These are the activations of a small neural network, seen along a few directions. Each row is one input.
Each table varies a few parts of the input and shows all the possible inputs, shuffled.
A made-up example of a description, with smaller parts first: one of 6 places along a line, together with either a single point or one of 9 places along a line or (one of 2 separate values, together with one of 8 places around a ring).
Shared parts are said once, and a part with two or three values counts as separate values.

Other details of the inputs shift rows strongly along two fixed directions, in all tables alike. That doesn't count.
These rows show it; all are for the same input, with only those details redrawn:
[-16 -17   0  -5 -13 -20  17  12  -1  11   4  13 -24   2]
[  4  14  19  24  31  53 -24  -7   3  19   4  13  16 -55]
[-10 -11   6   4  -1   1   8   7   1  16   2  15 -16 -17]
[  4  13  19  24  31  53 -23  -7   3  19   4  13  16 -55]
[ -8  -2  -3  -5  -2 -12   1   7  -2   0  11   4  -9   6]
[ -6   4 -21 -27 -14 -51   0  12  -7 -31  29 -13  -7  58]

Table:
row 1: [  6  18 -21   0  22  -1 -21  -9 -14 -39  27 -20  34  27]
row 2: [ 29  26  17   6  18  32 -50 -20   4 -11   2 -18  40  -8]
row 3: [ -1 -31   8  -5 -27  -5  29   3  17  14 -27   6 -42   4]
row 4: [ 21  20  -4  -7   3  -4 -36 -11  -2 -32   4 -22  46  38]
row 5: [-18 -12 -14 -20 -19 -39  27   2 -14  -6   6 -12 -32  25]
row 6: [ 20  13   3   0  17   6 -23  -7   7 -20   2 -27  46  29]
row 7: [ -2 -35  23   7 -12  -2  23   5  16  36 -26   2 -21 -17]
row 8: [-19 -17   1   0 -23 -17  35  20  -1  17 -14  25 -20  -7]
row 9: [-14  -4 -15  -7  -1 -13  17  -1 -15 -10  -1  -7  -3  12]
row 10: [-17 -31   4  12  -6   0  26   1  -4  26  -4  13 -34 -29]
row 11: [ -2   5  12   4  -3  11   5   8   0  17   0  14 -10 -26]
row 12: [-11  -2 -15  -9  -6 -26   6  11  -5 -16   9   4   5  29]
row 13: [ 28  20 -13  11  23  23 -29 -22  17 -19  11 -10  44  -5]
row 14: [ 22  26   4  17  18  35 -38 -21   1 -22  -8 -11  40   6]
row 15: [-10  -7  10  -1 -15  -1  28  12  -4  33 -17  17 -31 -31]
row 16: [ 11  30 -13 -14  16 -11 -32  -1  -7 -36  36 -19  25  36]
row 17: [  9  -7  -3   1  -7  15   7  -3  14  -9 -20  -4   3  15]
row 18: [  4 -12  14  10 -13   6   1 -10   6  12 -23   6 -20  -7]
row 19: [ -6   9  -6 -13  -4 -12   7   3 -11   1   0  -9 -14   2]
row 20: [-19  -7 -20 -20 -21 -39  29  14 -14  -6 -10  -4 -17  28]
row 21: [ 14  -1 -29 -26 -19 -57   1  -6  14 -31  23 -21  -8  56]
row 22: [ -8  -4  11  13  -1  23  24   9  -4  34 -27  26  -7 -46]
Q: What do these inputs look like to the network?
A: one of 2 separate values, together with either a single point or one of 4 places along a line or one of 6 places around a ring
Q: Changing only the choice among 2 separate values turns row 13 into row 21. The same change can be made to row 20. Which row results?
A: row 19
Q: Change only the place on the line of 4 in row 14. List by row number the other rows that result.
A: row 4, row 6, row 17

Table:
row 23: [ -9 -32  16  13 -17   6  22   6   9  28 -28  24 -22 -21]
row 24: [-17 -15   8   6 -10   6  26   9  -5  28 -19  23 -21 -32]
row 25: [ -1  -5  23  18  13  36  -4  -4   4  33 -11  14  -9 -54]
row 26: [  3   3  -2   4  10   7 -10  -5   5  -3  14  -2   4  -6]
row 27: [  2  15 -17  -7  10  -7  -9  -1  -9 -26  17 -11  20  23]
row 28: [ 16  11  10  16  22  34 -27 -16   4   1  -4  -8  32 -21]
row 29: [ -4  -4  -3  -9  -4 -20   0   3  -1  -7  14  -6  -9  18]
row 30: [ 10   4   2   4   2  16  -5 -12   3  -6 -10  -9   4   0]
row 31: [  9  28  -2   9  24  27 -21  -7  -6 -11   9  -2  31 -14]
row 32: [  7 -10  16  11  -1  21   6  -1  13  22 -22   7   0 -25]
row 33: [  9  20  -6 -13   4 -10 -19  -2  -2 -20  23 -12   7  20]
row 34: [ -4  12  -8  -7   6  -9  -6   2 -11 -18  12 -10  13  20]
row 35: [  1   4 -14 -14 -10 -30   0   5   2 -15  19  -7  -8  29]
row 36: [-30 -33 -10 -18 -39 -53  50  23 -11  14 -15  10 -46  25]
row 37: [  6   0 -13 -13 -11 -22  -2  -1   6 -20  -1 -12   6  38]
Q: What do these inputs look like to the network?
A: either one of 5 separate values or (one of 2 separate values, together with one of 5 places around a ring)
Q: Change only the place on the ring of 5 in row 35. List by row number the other rows that result.
A: row 25, row 26, row 29, row 33
